Each row below holds a small network's activations on one input, seen along a few directions.
Each table varies a few parts of the input and shows all the possible inputs, shuffled.
Descriptions start from the smaller parts, as in this example, which fits no table here: ring(5) and (point or ring(11) or (values(3) and line(6))).
Shared parts are said once, and a part with two or three values counts as separate values.
In the rows, zero is written as 128.

Other details of the inputs shift rows strongly along two fixed directions, in all tables alike. That doesn't count.

A family of inputs:
R1: [105 129  95 112 117 143 119 105 155 151 135  97 138]
R2: [107 128 128 120 114 110 119 118 133 163 138 122 121]
R3: [119 123 135 120 101 111 130 127 120 169 151 130 106]
R4: [102 129 129 109 116 117 117 115 134 143 132 107 114]
R5: [118 127 131 123 108 103 124 125 126 177 150 131 118]
R6: [127 137 136 135 168 152 117 129 141  69  86 122 152]
R7: [ 74 137 136 104 139 130  91  97 169 132 113  93 133]
R8: [122 118 118 111  98 108 143 138 106 161 147 128 110]
R9: [126 119 120 123  98 106 143 137 106 172 149 137 114]
R10: [151 132 136 146 157 135 130 143 120  93 108 143 143]
R11: [127 125 118 124 100 103 141 140 106 174 149 137 118]
R12: [116 122 126 123 101 107 130 126 118 170 147 126 114]
R13: [122 121 117 119 102 103 134 139 109 168 149 134 118]
R14: [119 128 102 126 111 125 129 106 148 161 168 114 132]
R15: [213 121 110 172 150 153 163 172 101  90 123 166 155]
R16: [164 128 110 152 147 149 138 145 129  98 135 140 148]
R17: [122 126 101 124 111 127 131 111 141 163 163 113 134]
R18: [183 132 151 167 171 136 135 162 115  76 113 167 146]
R19: [ 74 136 131 102 138 130  92  95 166 132 111  95 131]
R20: [118 117 123 117 105 107 131 129 112 166 148 131 117]
R21: [107 140 140 126 179 163 103 110 164  55  69 106 152]
R22: [125 118 127 126 101 102 135 132 114 177 154 140 111]
R23: [161 133 132 152 147 135 144 152 109  99 110 149 142]
R24: [123 124 134 119 104 104 130 125 123 171 151 129 106]
R25: [129 137 138 130 159 157 122 129 136  69  89 123 137]
R26: [247 115 149 193 136 109 186 203  55 110 153 210 121]
R27: [116 121 132 122 106 105 127 125 125 174 149 129 115]
R28: [153 133 143 147 144 143 135 142 120  93 111 143 127]
R29: [119 123 119 112  99 112 143 129 111 163 140 122 111]
R30: [ 72 139 107 107 143 152  92  74 196 115 133  80 143]
R31: [173 124 134 150 136 127 155 156  99 105 121 155 125]
R32: [125 138 145 130 174 158 112 118 152  58  79 113 144]
R33: [125 120 121 115  91 115 146 136 103 168 146 132 108]
R34: [128 135 150 140 170 149 107 124 154  69  92 124 144]
R35: [114 124 116 112 105 109 134 134 111 165 143 125 123]
R36: [110 144 145 133 181 160  97 113 166  57  75 107 153]
R37: [171 121 132 145 137 127 152 160  95 102 124 154 127]
R38: [125 141 140 131 161 160 121 120 146  71  82 120 136]
R39: [184 136 123 176 176 161 143 136 141  60 126 152 159]
R40: [160 133 139 157 148 131 136 149 118 100 114 148 139]
R41: [116 122 122 110 111 113 131 128 118 149 138 122 113]
R42: [160 126 132 145 148 135 141 152 107  94 114 149 138]
R43: [ 70 139 107 106 142 154  93  74 197 117 129  77 146]
R44: [115 141 111 129 181 186 100 105 183  51  72  90 168]
R45: [ 98 131 125 114 119 120 116 111 139 152 124 111 128]
R46: [112 138 138 127 176 164 111 117 156  56  71 110 155]
R47: [161 130 136 147 140 142 146 148 105  93 110 147 128]
R48: [116 126 131 123 107 103 125 126 125 175 149 129 119]
R49: [128 137 148 136 163 156 115 117 147  77  90 124 133]
R50: [124 118 121 114  96 112 138 138 105 162 150 135 106]
R51: [125 122 117 121  98 106 144 139 103 173 147 132 122]
R52: [105 128 122 108 113 123 127 115 129 144 124 109 118]
R53: [172 122 131 152 135 129 158 160  95 111 122 159 135]
R54: [125 137 115 119  76 117 134 117 114 157 161 146 148]
R55: [ 97 126 127 113 117 122 118 109 138 151 125 110 124]
R56: [ 81 134 139 101 135 129  99  97 163 128 115  93 121]
R57: [241 115 145 188 139 113 181 195  59 103 146 206 123]
R58: [ 94 124 129 110 120 118 110 109 143 150 131 112 119]
R59: [163 127 141 147 146 139 140 150 105  92 116 150 129]
R60: [102 127 130 107 119 117 115 111 137 146 133 112 113]
R61: [ 96 146 118 119 196 199  84  85 209  29  57  71 174]
R62: [100 128 137 110 117 122 114 115 138 147 136 114 112]
R63: [112 122 131 113 111 118 122 123 123 154 144 127 109]
R64: [114 137 118 107  90 126 118 108 130 137 149 134 154]
R65: [176 124 139 154 133 132 154 157  93 110 126 163 124]
R66: [112 125 130 114 108 118 124 126 121 151 143 122 110]
R67: [ 95 130 136 114 121 120 110 105 150 156 129 112 120]
R68: [115 120 120 107  99 117 137 133 109 159 144 125 111]
R69: [225 118 149 185 153 120 163 190  77  94 139 202 133]
R70: [154 133 152 149 150 141 131 138 128  96 113 146 128]
R71: [104 130  99 117 119 140 120 104 158 148 141 101 137]
R72: [120 117 125 122 101 103 130 135 113 168 154 132 112]
R73: [133 120 124 123  97 104 145 136 104 169 151 137 107]
R74: [107 124 121 117 108 117 131 122 122 156 131 117 121]
R75: [122 124 127 120 100 106 134 128 116 165 148 124 107]
R76: [125 119 135 119 101 107 129 134 115 169 159 139 104]
R77: [ 80 135 139 101 136 130  97  94 166 129 115  94 120]
R78: [113 127 101 117 115 129 124 109 145 157 162 108 135]
Each input here is: values(2) and (point or line(6) or (line(4) and line(8))).
Question: Changing only the values(2) part turns R57 into R60. The same change can be made to R71. Which row results?
Answer: R16
Question: Changing only the values(2) part turns R21 into R9. The same change can be made to R10. Which row results?
Answer: R45
Question: Change only the line(6) part in R15. List by row number the other rows that result.
Answer: R1, R14, R17, R39, R71
Question: Start at R19 and move only the line(4) part, one step at a time. The first step leads to R58. Which rows follow, in order?
Answer: R60, R63
Question: Change only the values(2) part in R78. List by row number the other rows that result.
Answer: R17

A family of inputs:
R79: [163 131 146 148 169 153 142 153 113  57  80 141 133]
R80: [135 136 160 150 190 150 108 121 161  65  91 127 136]
R81: [196 131 164 180 177 136 142 163 111  66 114 176 137]
R82: [ 73 134  97  91 100 134 107  83 168 165 144  85 136]
R83: [154 121 142 141 101  93 140 147  98 170 169 163 112]
R84: [114 121 139 126 122 102 119 124 136 174 154 124 101]
R85: [ 64 132 125  83  99 124 110 103 135 153 111  93 117]
R86: [ 67 148 144 100 172 176  88  85 181  52  41  73 144]
R87: [112 130 142 118 102 101 116 122 123 163 152 137 121]
R88: [205 105  96 165 103 108 177 177  78 169 193 175 120]
R89: [212 109  99 165  95 105 183 180  67 169 196 183 124]
R90: [ 96 124 124  96  79 106 134 126 101 171 132 123 114]
R91: [100 150 116 123 168 180  97  90 185  55  84  94 177]
R92: [218 118 146 179 176 142 169 193  80  62  97 175 125]
R93: [103 135 101 110 104 133 120 104 143 145 142 113 151]
R94: [128 148 162 142 168 146 104 115 151  62  84 136 157]
R95: [ 57 117  81  83  77 107 111  84 163 231 181  71 105]
R96: [108 114 119 104 101 107 137 134 110 175 137 115  94]
Question: Describe the family of inputs behind these rows.
Answer: values(3) and line(6)
Question: Changing only the values(3) part turns R80 into R96. The same change can be made to R81. Which row results?
Answer: R79
Question: Change only the line(6) part in R89. List by row number the other rows that result.
Answer: R82, R88, R91, R93, R95
Question: Change only the values(3) part in R86. List by row number the other rows that result.
Answer: R82, R83
Question: Change only the values(3) part in R95. List by row number the other rows that result.
Answer: R84, R92

A family of inputs:
R97: [231 123 145 180 121 117 171 200  49  94 144 215 149]
R98: [114 131 122 113 154 164 117 119 147  78  80  96 132]
R99: [121 127 112 129 150 149 134 133 138 112  88 102 131]
R100: [106 115 139 100  77  77 125 122 119 211 191 131  75]
R101: [111 138 131 127 134 135 115 119 135 111  99 130 152]
R102: [237 106 115 174 137 120 190 207  48 103 137 189 121]
R103: [117 140 144 120 125 140 112 111 137 100 100 126 152]
R104: [130 126 151 129 142 117 109 126 141 129 132 131 111]
R105: [129 122 110 123 128 132 143 131 116 126 112 110 116]
R106: [ 93 115 108  84  73 114 146 112 108 190 158 105  88]
R107: [138 133  90 162 163 156 114  91 200 108 175 105 168]
R108: [140 148  77 143 135 173 108  89 185 101 162 117 199]
R109: [111 148 144 120 122 139 117 109 131 103 109 131 145]
R110: [ 97 115 102  89  58 103 152 124  95 216 174 111  82]
R111: [124 116 106 123 133 134 136 143 120 127 111 114 122]
R112: [ 99 116 141 106  73  83 125 112 123 214 186 128  71]
R113: [ 98 120 139 111  76  83 125 114 119 219 187 127  75]
R114: [231 127 147 181 116 116 179 199  42  96 153 220 144]
R115: [100 125 108 106  62  78 131 129 105 225 165 131 123]
R116: [113 130 147 135 169 126 106 126 159 122 110 116 130]
R117: [128 120 105 123 133 132 138 149 124 133 109 112 125]
R118: [234 124 136 193 132 109 179 210  53 108 137 216 156]
R119: [110 143 146 111 127 139 115 111 137  88 109 133 147]
R120: [108 134 128 105 157 168 123 112 149  65  83 100 127]
R121: [112 133 124 113 139 155 131 123 131  96 103 105 122]
R122: [118 127 124 119 138 157 129 121 135  98  93 100 125]
R123: [146 127  55 136 139 180 134 105 178 117 164 104 168]
R124: [117 132 151 141 166 127 112 124 158 128 109 114 130]
R125: [112 142 144 114 115 133 122 109 131 103 116 135 140]
R126: [128 127 150 138 149 116 120 120 140 132 126 127 114]
R127: [119 141 133 123 127 128 119 115 132 111 103 130 150]
R128: [103 108 127 116  89  77 126 125 114 238 184 131  87]
R129: [129 126 148 132 153 113 117 126 137 131 130 128 117]
R130: [108 133 127 125 128 127 116 128 128 120 113 132 153]
R131: [121 133 157 133 151 131 106 114 154 116 115 122 114]
R132: [117 137 135 122 128 130 116 121 131 106 108 127 155]
R133: [119 119 110 125 138 143 134 131 128 120  99 107 125]
R134: [112 125 148 138 168 128 102 122 152 114 111 117 128]
R135: [110 142 163 130 168 143  97 110 163  84 107 115 121]
Question: Describe the family of inputs behind these rows.
Answer: values(3) and (point or (values(2) and line(6)))
Question: Changing only the values(3) part turns R97 into R104. The same change can be made to R118. Which row results?
Answer: R116
Question: Which other rows agree with R111 in the values(3) part? List them by row number.
Answer: R98, R99, R102, R105, R106, R110, R117, R120, R121, R122, R123, R133
